A small network was shown many inputs. Here are its activations along a few directions, one row for each input.
Each table varies a few parts of the input and shows all the possible inputs, shuffled.
A made-up example of a description, with smaller parts first: values(3) and (point or ring(11) or (ring(5) and line(6))).
Shared parts are said once, and a part with two or three values counts as separate values.

Other details of the inputs vary at random and push rows far along two fixed directions, the same in every table; ignore that.

A family of inputs:
r1: 41; 10; 22; -31; -28; 32; 71; 4; 6; -4; 2; -14; -9; 28; -19
r2: 9; 45; -24; -55; 28; 22; -41; 28; 16; -2; 50; -19; -12; -5; -23
r3: -61; -9; -21; 33; 32; -22; -61; 4; -16; 13; 4; 21; 4; -15; 11
r4: -25; -21; -1; 42; 6; -36; -25; -12; -13; 0; -16; 12; 14; -27; 13
r5: 8; -24; 29; 12; -37; 15; 41; -1; -2; 5; -23; 9; 1; 17; -11
r6: 23; -29; 25; 20; -37; 7; 42; -7; -9; -8; -3; 6; 6; 6; 10
r7: 28; 43; -34; -51; 14; 4; 10; 1; 22; -10; 42; -36; -1; -1; -13
r8: -33; -13; -13; 30; 19; -12; -34; -5; -5; 12; -18; 24; 2; -14; -4
r9: -40; -7; 14; 13; -8; 6; -11; 14; -8; 14; 21; 2; 0; 12; 8
r10: -10; -15; 0; 28; 13; -14; 0; -16; -10; 5; -38; 34; 0; -9; -3
r11: 13; -31; 34; 17; -32; 2; 41; -16; -7; 1; -19; 11; -3; 25; -2
r12: 25; -41; 18; 35; -20; -24; 28; -12; -9; -20; -69; 2; 14; 6; 14
r13: 1; -5; 1; 9; -1; -4; -1; 0; 10; 4; -41; -8; 8; 2; 5
r14: -2; 45; -44; -51; 19; 5; -10; 23; 15; -4; 52; -40; 0; -13; -4
r15: 11; 10; 7; -18; 17; 2; -16; 2; -1; -3; -4; 17; -12; -11; -10
r16: -45; 15; -18; 14; 25; -16; -50; -1; 7; 22; 12; 3; 10; -30; 2
r17: -4; -30; -7; 37; 6; -24; -7; -7; -18; -10; -26; 18; 3; -7; 2
r18: -48; 8; 10; 21; -1; 17; -35; 0; 2; 31; 34; 8; 2; -9; 13
r19: -25; 2; -10; 7; 11; -11; -26; 10; 1; 2; -15; -14; 6; 1; 20
r20: 29; 27; -24; -66; 14; 18; -8; 32; 9; -21; 39; -23; -17; -1; -14
r21: 30; 12; 6; -24; -24; 28; 37; -8; 8; -2; 34; -14; -3; 19; -1
r22: 12; 46; -14; -31; 19; 12; 1; 10; 19; 4; 4; -31; -2; 11; 1
r23: 51; -16; 12; -32; -47; 32; 81; 4; 4; -20; 3; -12; 6; 17; -4
r24: 44; -2; 0; -14; -12; -4; 37; -12; 11; -18; -37; -19; 3; 21; 2
r25: 30; -24; -8; 6; -6; -11; 31; -21; -5; -17; -34; 15; -5; 7; -10
r26: -52; 19; 17; 22; 14; 14; -37; -7; -3; 35; 38; 14; 1; -7; 18
r27: -41; -15; 23; 45; -8; -10; -25; 4; -18; 16; 14; 11; 4; 10; 13
r28: 7; -25; 15; 26; -10; -24; 29; -28; -7; 0; -58; 29; 12; -22; 0
r29: 30; 15; -8; -36; 8; 4; -13; 1; 3; -16; 17; -2; -17; 2; -14
r30: -5; 10; -8; -11; 27; -7; -51; 18; -3; -9; 34; -4; -13; -14; 0
Description of these inputs: ring(5) and (values(2) or line(4)).
Question: Changing only the ring(5) part turns r15 into r20. The same change can be made to r10. Which row results?
Answer: r3
Question: Which other rows does r11 become when the values(2) part takes its other values? List them by row number.
Answer: r21
Question: Which other rows agree with r5 in the ring(5) part? List them by row number.
Answer: r2, r8, r13, r16, r18

A family of inputs:
r31: -30; -21; -1; 38; 20; -32; -43; -16; -13; 6; -38; 32; 4; -24; 7
r32: 38; 0; -2; -29; -19; 17; 43; 6; 5; -16; 9; -14; -2; 10; -10
r33: -23; 31; -13; -13; 19; 9; -28; 13; 10; 13; 34; -19; -5; 5; 5
r34: -18; 18; -7; 0; 10; 2; -17; 3; 4; 10; 27; -10; 0; 2; 5
r35: 45; 12; -3; -36; -14; 19; 46; 3; 10; -14; 11; -16; -5; 13; -16
r36: 46; 13; 0; -38; -13; 20; 42; 5; 10; -14; 6; -17; -6; 13; -14
r37: -25; 30; -15; -11; 17; 8; -25; 14; 8; 13; 39; -18; -2; 0; 3
r38: -23; 25; -9; -10; 17; 9; -27; 11; 5; 14; 35; -7; -4; -3; -2
r39: -23; 12; -5; -1; 12; 4; -25; 12; 0; 8; 27; -5; -2; -2; 3
r40: -51; -24; 15; 53; 2; -19; -34; -15; -14; 21; -14; 28; 10; -13; 19
r41: 47; 9; -22; -34; 1; -2; 32; 3; 11; -24; -18; -18; 1; 0; -14
r42: 44; 8; -4; -37; -15; 20; 41; 12; 10; -18; 4; -21; -5; 18; -12
r43: -43; -17; 14; 40; 4; -11; -32; -13; -12; 19; -5; 29; 4; -14; 12
r44: 18; -52; 33; 34; -31; -14; 33; -19; -17; -11; -59; 28; 6; 1; 5
r45: -21; 27; -8; -11; 18; 10; -31; 10; 7; 13; 31; -8; -6; 2; 0
r46: 17; -35; 24; 25; -26; -10; 33; -17; -8; -6; -49; 15; 8; 3; 4
r47: 26; -51; 10; 27; -14; -29; 23; -19; -14; -22; -75; 28; 7; -12; -2
r48: -25; 15; -6; 1; 14; 1; -32; 8; 0; 9; 35; -6; -4; 0; 6
Question: Changing only one part turns r43 into r32. The same change can be made to r35. Which row results?
Answer: r48
Question: What is each input in this table made of?
Answer: values(3) and (point or ring(5))
Question: Which other rows does r37 become when the values(3) part takes its other values? List them by row number.
Answer: r38, r39
Question: Which other rows does r36 become when the values(3) part takes its other values? List them by row number.
Answer: r44, r46

A family of inputs:
r49: -37; 31; -3; -3; 15; 10; -34; 12; 7; 21; 49; -18; -2; 4; 11
r50: 38; 18; -23; -40; 0; 10; 27; 14; 10; -21; 22; -27; -2; 3; -13
r51: -30; -7; 6; 27; 13; -14; -34; -14; -8; 15; -13; 27; 1; -17; 3
r52: 7; -33; 3; 27; -13; -21; 18; -14; -8; -11; -44; 10; 13; -7; 7
r53: 49; 10; -10; -45; -8; 17; 37; 14; 10; -21; -1; -18; -7; 9; -21
r54: 31; 25; -18; -33; 1; 11; 30; 1; 18; -6; -1; -22; 0; 4; -10
r55: -22; 0; 11; 17; -6; 2; -5; -2; 0; 14; 4; -3; 6; 5; 14
r56: -1; -28; 10; 23; -7; -16; 7; -8; -8; -4; -48; 16; 6; -4; 3
r57: -6; -30; 30; 28; -23; -1; 12; -11; -11; 6; -19; 22; 2; 2; 6
r58: 2; -27; 11; 19; -6; -12; 6; -6; -9; -5; -42; 18; 3; -4; 0
r59: 45; 11; -9; -33; -3; 8; 28; 6; 9; -20; 0; -19; -6; 10; -12
r60: 16; -47; 14; 24; -20; -17; 20; -15; -18; -17; -42; 30; 6; -11; -2
r61: -40; -14; 23; 39; -3; -6; -26; -7; -11; 19; 0; 18; 4; -3; 15
r62: -65; 37; -13; 11; 28; 4; -60; 12; 7; 32; 58; -16; 1; 2; 18
r63: 32; 17; -1; -37; -16; 29; 40; 12; 11; -6; 32; -21; -7; 19; -13
r64: -50; 32; -17; 4; 42; -8; -82; 11; 1; 18; 48; -4; -9; -11; 9
r65: -18; -9; 14; 13; -6; 8; -7; -2; -7; 11; 15; 14; -3; 3; 3
r66: -30; 30; -7; -5; 13; 14; -27; 13; 6; 18; 53; -14; -5; 5; 4
r67: -43; 30; -15; 6; 34; -6; -57; 2; 4; 22; 28; 3; -3; -15; 4
r68: 44; 22; -13; -48; 0; 20; 31; 4; 12; -13; 13; -11; -8; 3; -22
r69: 10; -29; 10; 26; -10; -20; 13; -16; -6; -8; -51; 11; 7; 0; 9
r70: 37; 22; -16; -52; 3; 22; 18; 19; 11; -17; 21; -19; -11; 8; -20
r71: 31; 7; 10; -31; -19; 27; 35; 9; 6; -8; 24; -11; -7; 15; -10
r72: -18; -32; 6; 34; -1; -23; -19; -10; -16; -1; -22; 26; 6; -17; 6
r73: -28; 27; -27; -7; 27; -7; -41; 13; 5; 6; 39; -18; 1; -10; 7
r74: 6; -25; 12; 24; -10; -15; 20; -22; -6; 0; -51; 22; 8; -8; 1
r75: 27; 0; -2; -20; 1; 4; 7; 3; 0; -14; 1; -1; -7; 3; -9
r76: 36; 14; -16; -34; -4; 11; 32; 11; 14; -15; -9; -27; 0; 10; -9
r77: -39; -16; 17; 40; -6; -8; -13; -9; -10; 19; -6; 16; 6; 0; 15
r78: 18; -37; 16; 27; -16; -21; 23; -19; -11; -13; -58; 18; 6; 0; 5
Question: What is each input in this table made of?
Answer: line(5) and (values(2) or line(4))
Question: Changing only the line(5) part turns r75 into r69. The same change can be made to r70. Which row results?
Answer: r76
Question: Which other rows agree with r64 in the line(5) part? List them by row number.
Answer: r51, r53, r57, r63, r72
Question: Start at r71 and move only the line(5) part, one step at a time. The first step leads to r57. Which rows follow, in order?
Answer: r61, r49, r55
Question: Which other rows does r74 become when the line(4) part takes its other values? List them by row number.
Answer: r56, r73, r78
